These are the activations of a small neural network, seen along a few directions. Each row is one input.
In each table, some parts of the input vary, and every possible input appears once, in random order.
A made-up example of a description, with smaller parts first: one of 8 places around a ring, together with either a single point or one of 9 places around a ring or (one of 2 separate values, together with one of 6 places along a line).
Shared parts are said once, and a part with two or three values counts as separate values.

Other details of the inputs shift rows strongly along two fixed directions, in all tables alike. That doesn't count.

Table:
R1: [-11  27  16  23 -11   1  -9  13 -19 -16  47]
R2: [  8 -27 -13 -26 -38   8   1 -20 -11  -4 -17]
R3: [ -8 -19  -2 -16 -44 -15  -2 -25 -17 -10  -8]
R4: [  3 -12  -5 -32 -41 -12  -5 -10 -11  -1 -16]
R5: [ 3 34 22 34 42  9  3 26 20 -2 28]
R6: [  4 -10  -3   0   1   4  11 -11   5   1 -13]
R7: [ -8   8  -7  11  40  10 -14  25  14   8  -9]
R8: [ -4  24  17  32  -7  10  -1  -6 -14 -34  56]
R9: [ -7 -19 -12 -13 -36 -11   1 -24 -19  -1  -5]
R10: [ -5  -3  -4   2  16 -11   5   7  11  22 -19]
R11: [-13   0 -12  -1   7  -4 -18  16   4   5 -15]
R12: [  1  -9  -9  -6 -26   2  -9 -13 -23 -13  26]
R13: [ 11 -19 -11 -14  22   8   3  -5  14  13 -14]
R14: [-12  24  18  29  -8   7   4  -4 -13 -28  46]
R15: [  3   0   0  -3   7   5   7   9  10  17 -22]
R16: [ 12 -16   2 -13  15  -5   8 -10  25   2 -30]
R17: [  4  -9  -1  -2 -22  10   1 -14 -19 -17  13]
R18: [-5  4  3 12  6  6 13 -6  1 -4  3]
R19: [  6 -10  -4 -32 -51  -3  -4 -13 -10  -4 -19]
R20: [ -6   7  -1   3  14   2 -13  19  22   0 -23]
R21: [ 10  -4   7   3  36 -10   6   1  24  -3  -4]
R22: [-1 29  9 32 50  2  1 26 12  7 33]
R23: [ -4  -3   2 -15 -39 -10  -8  -2 -19  -5   0]
R24: [ -2   3  -3  -6 -18   7  -5   3 -24   1  12]
R25: [ 5 -5 -4  9 36  4 10 -3 16 12 -5]
R26: [  6 -16  -9  -9  13 -10   3 -10   6   6 -11]
R27: [-2 10  2  9 26  7  3 15  5 16  5]
R28: [ -8  12   1  13  29  -4 -16  25  21  -1  -7]
R29: [ 10 -14  -1 -12  13  -7   2  -4  21   2 -11]
R30: [ 12  17   4  15 -11  20  -7   0 -24 -26  49]
R31: [ -6  -6 -11  -7   9   6  -9  17  16   8 -39]
R32: [  9  11   0  -1 -19  14  -2   2 -17 -13  23]
R33: [-16  20  16  27 -15  -4  -7   1 -22 -21  42]
R34: [ 19  -5   0 -14  10  -2   2  -3  21   2 -20]
R35: [11  1 -7 -3 12 -3 -5  0 -1  1 13]
R36: [-10 -12  -8  -7  -8 -15   4  -8   0  18 -27]
R37: [ -7   7  10  15  27 -10  11   1  19  -2   4]
R38: [ 11  -1  -8 -13  20  -7   2   6  14  14 -11]
R39: [  0  -5   2 -20 -44  -3  -4  -4 -12  -3 -14]
R40: [ 14 -17 -13 -23  12   2   1  -6   8  16 -24]
R41: [ -2  -4   6  -4   4  -7   8   4  20  15 -34]
R42: [ 15 -10   2  -8  13   4   4  -5  25  -1 -13]
R43: [-6  4 -2 12 30 -9 12 -1 14  8  1]
R44: [ -8  -5   0  -4 -36   4   2  -5 -20   2 -10]
R45: [-13  23  17  29 -10  -2  -6  10 -19 -18  45]
R46: [ 7 -9 -4  1 29  6  6 -3  7  4  2]
R47: [  2  13   5   6 -17  13  -3   8 -20 -10  22]
R48: [  4   0  -7 -14 -21   8  -5  -4 -22  -2  13]
R49: [ -4 -13  -7  -6  13  -5   7  -4  10  25 -37]
R50: [-13  -4   6  -5 -46  -6  -2 -15 -17  -8 -10]
R51: [-15   6   0  13 -14   8   4 -10 -25 -10  30]
R52: [-4  5  1 12 20  3  5 10  2 15 -1]
R53: [ -4 -14 -12 -27 -39 -12  -5  -7 -20  10 -18]
R54: [ 16  -6   0 -13  20 -11   0   1  22   6 -16]
R55: [-2 16 11 28 30  8  7 10  9  1  9]
Each input here is: one of 5 places around a ring, together with either a single point or one of 10 places around a ring.
Changing only the place on the ring of 5 turns R8 into R25. The same change can be made to R42. Which row results? -> R13
Changing only the place on the ring of 5 turns R44 into R45. The same change can be made to R18. Which row results? -> R37
Which other rows does R43 become when the place on the ring of 10 takes its other values? List them by row number. -> R9, R10, R12, R22, R26, R35, R36, R38, R53
A walk changes only the place on the ring of 5. It starts at R53 and steps to R23. List the rest of the walk in order. -> R39, R47, R24
